[[  1  10  33 -20 -30]
 [ 15 -29 -33 -44  23]
 [  3  13  37 -24 -38]
 [  1  10  34 -21 -33]
 [  2   9  30 -22 -27]
 [  9 -16 -22 -34  13]
 [  5 -24 -23 -30  11]
 [  6 -21 -23 -32  12]
 [  2   8  31 -21 -28]
 [  6 -19 -23 -32  12]
 [  1  10  31 -22 -30]
 [  6 -18 -22 -30  12]
 [  9 -16 -23 -34  14]
 [  7 -20 -22 -33  12]
 [  7 -19 -23 -33  12]]
Indices start at 0.
The top-left entry: 1
The bottom-right entry is 12
The entry directly below the smallest entry: -24
The entry at row 2, column 1: 13
The entry directly above 3: 15
The entry directly below the largest entry: 34
The bottom entry of the column that holds the smallest entry is -33
The entry in row 0 and column 2: 33
The top entry of the column that holds the smallest entry: -20
The entry in row 0 and column 1 -> 10
The bottom-left entry -> 7
Give the entry at the centre.
-23
The entry just right of the centre entry: -32
Give the entry in the top-right corner.
-30
The entry just left of the centre entry -> -21
The largest entry: 37
Give the entry at row 1, column 1.
-29
Give the entry directly below -38.
-33
Give the entry at row 1, column 2.
-33

W =
0.093	0.043	-0.033	0.055	0.012	-0.018	-0.049	0.063	0.022
0.076	0.064	-0.018	0.053	-0.011	-0.029	-0.056	0.067	0.051
0.141	-0.018	-0.089	0.034	0.052	0.110	-0.020	-0.044	-0.038
0.137	-0.018	-0.084	0.033	0.052	0.111	-0.018	-0.044	-0.036
0.146	-0.018	-0.090	0.037	0.054	0.110	-0.021	-0.039	-0.039
0.070	0.064	-0.015	0.050	-0.017	-0.027	-0.052	0.063	0.056
0.015	0.014	0.016	0.017	0.013	0.017	0.015	0.017	0.015
0.076	0.066	-0.017	0.053	-0.019	-0.031	-0.053	0.068	0.057
0.114	0.094	-0.038	0.093	-0.055	-0.074	-0.100	0.114	0.092
0.075	0.071	-0.017	0.056	-0.033	-0.037	-0.063	0.072	0.069
0.060	0.062	-0.010	0.046	-0.021	-0.023	-0.041	0.058	0.061
0.147	-0.020	-0.090	0.038	0.059	0.105	-0.026	-0.035	-0.043
0.015	0.016	0.016	0.014	0.017	0.014	0.017	0.015	0.016
0.221	-0.076	-0.160	0.052	0.133	0.171	-0.092	-0.127	-0.112
The entry in the top-left corner? 0.093
The entry just left of 0.094? 0.114
The 2nd entry on the main diagonal? 0.064
The entry directly above the smallest entry: 0.016
The bottom-right entry? -0.112
The 3rd entry on the main diagonal is -0.089
The entry directly above 0.059 is -0.021
The entry just left of 0.061 is 0.058
The entry just left of 0.072 is -0.063
The top-right entry -> 0.022
The entry directly below -0.053: -0.100
The largest entry in the last row -> 0.221
The 3rd largest entry: 0.147
The entry just left of 0.022: 0.063
The entry directly above the largest entry is 0.015
The entry just left of the smallest entry: -0.076
The entry just left of -0.019? 0.053
The fifth entry, reading row by row? 0.012
The entry directly below -0.043? 0.016
The 2nd smallest entry: -0.127
The entry directly below 0.141? 0.137
The entry just right of -0.055: -0.074
The entry directly above 0.133 -> 0.017
The entry just left of 0.171 -> 0.133
The bottom entry of the column that holds the smallest entry: -0.160
The 2nd largest entry? 0.171
The entry just right of 0.075? 0.071
The largest entry in the last column: 0.092
The entry just left of -0.026? 0.105
The entry directly below 0.033? 0.037

Read these off the matrix that follows.
1) Which number is the entry in the bottom-right corner?
2) Which number is the second-last entry, reading row by row?
3) Which number is the top-right entry?
4) Which number is the entry directly below -5.76?
5) Which number is the first entry in reading order?
6) Which number is the 3rd largest entry?
7) Which number is the smallest entry in the first row?
8) Which number is the bottom entry of the column that holds the largest entry?
|  0.03 | -0.36 | -6.57 |  0.27 |  0.24 | -7.07 |  0.66 | -4.87 | -0.15 | -2.91 |  3.93 |
|  7.38 |  0.68 | -5.48 | -1.94 | -6.92 |  6.25 | -1.10 | -5.45 | -7.48 | -1.19 | -4.42 |
| -7.05 |  6.87 |  3.41 |  0.92 |  1.17 | -6.40 | -5.97 |  2.61 |  3.54 | -4.11 | -7.29 |
| -7.18 |  0.19 |  7.69 | -8.06 | -3.07 |  0.69 |  4.59 | -7.89 | -5.60 |  3.04 |  3.32 |
|  4.22 | -4.73 | -4.68 | -4.88 | -3.74 | -3.82 | -5.47 | -3.75 | -2.47 |  1.91 |  4.50 |
| -0.55 |  4.79 | -7.98 |  5.03 |  1.23 |  7.62 | -0.11 |  2.93 |  7.90 | -3.48 | -3.37 |
| -0.39 | -1.61 | -3.28 | -3.93 | -7.97 |  6.71 |  3.83 | -1.79 | -7.84 |  4.07 |  7.95 |
| -0.19 |  1.16 | -0.01 | -5.76 |  3.95 |  2.00 | -2.95 |  6.63 | -6.66 |  2.08 | -2.23 |
| -3.26 |  8.06 |  6.48 |  5.02 |  2.17 | -6.40 |  6.60 |  7.75 | -0.14 | -7.61 |  6.13 |
| -4.51 |  2.56 |  3.95 | -3.12 |  4.44 |  7.11 |  5.96 |  7.19 |  5.15 |  5.69 |  6.33 |
|  4.13 | -2.30 | -1.29 |  2.65 | -5.75 |  7.11 |  0.22 |  0.91 |  5.19 |  3.31 |  0.27 |
| -1.73 | -4.12 |  1.16 |  7.99 | -5.46 |  3.78 |  3.97 |  1.40 | -6.86 | -6.08 | -5.79 |
1) -5.79
2) -6.08
3) 3.93
4) 5.02
5) 0.03
6) 7.95
7) -7.07
8) -4.12

[[ 1.57  2.90  2.03  4.19 -0.20]
 [-8.53 -4.93 -7.25  7.80  0.19]
 [-2.21 -2.55  2.84  2.02  2.95]
 [ 2.49  2.00 -1.92 -2.29 -6.09]
 [ 5.06  0.91  5.75 -1.41 -4.00]
 [-7.91 -2.71 -8.68  3.35  2.22]
 [ 3.44  2.58  3.40 -3.54  3.13]
 [-1.22 -4.27  3.05 -3.55 -4.70]
 [-3.93 -4.18 -1.31  2.16 -2.17]
 [-6.00 -4.24 -2.78  6.39  1.27]
 [-4.58 -0.60 -5.73  0.73  3.13]]
Rows and columns are numbered from 0.
The entry in the top-right corner -> -0.20
The entry in row 0 and column 1 is 2.90
The entry at row 0, column 2 -> 2.03
The entry in the bottom-right corner -> 3.13
Give the entry at row 2, column 1.
-2.55
Give the entry directly above 3.40.
-8.68
The bottom entry of the column that holds the smallest entry is -5.73
Give the entry at row 1, column 0.
-8.53
The entry directly above the smallest entry -> 5.75
Give the entry in the top-left corner.
1.57
Give the entry at row 1, column 1.
-4.93
The entry directly below the largest entry is 2.02
The entry in the bottom-left corner -> -4.58
Give the entry directly above the largest entry.
4.19
The entry directly above -1.41 is -2.29
The bottom entry of the column that holds the largest entry is 0.73
Give the entry just right of the smallest entry.
3.35
Give the entry directly below the smallest entry.
3.40
Give the entry in row 2 and column 0.
-2.21
The entry directly below 5.06 -> -7.91
Give the entry just left of the largest entry.
-7.25
Give the entry just right of the largest entry.
0.19
The entry just left of 0.19 is 7.80
The entry just right of -1.22 -> -4.27
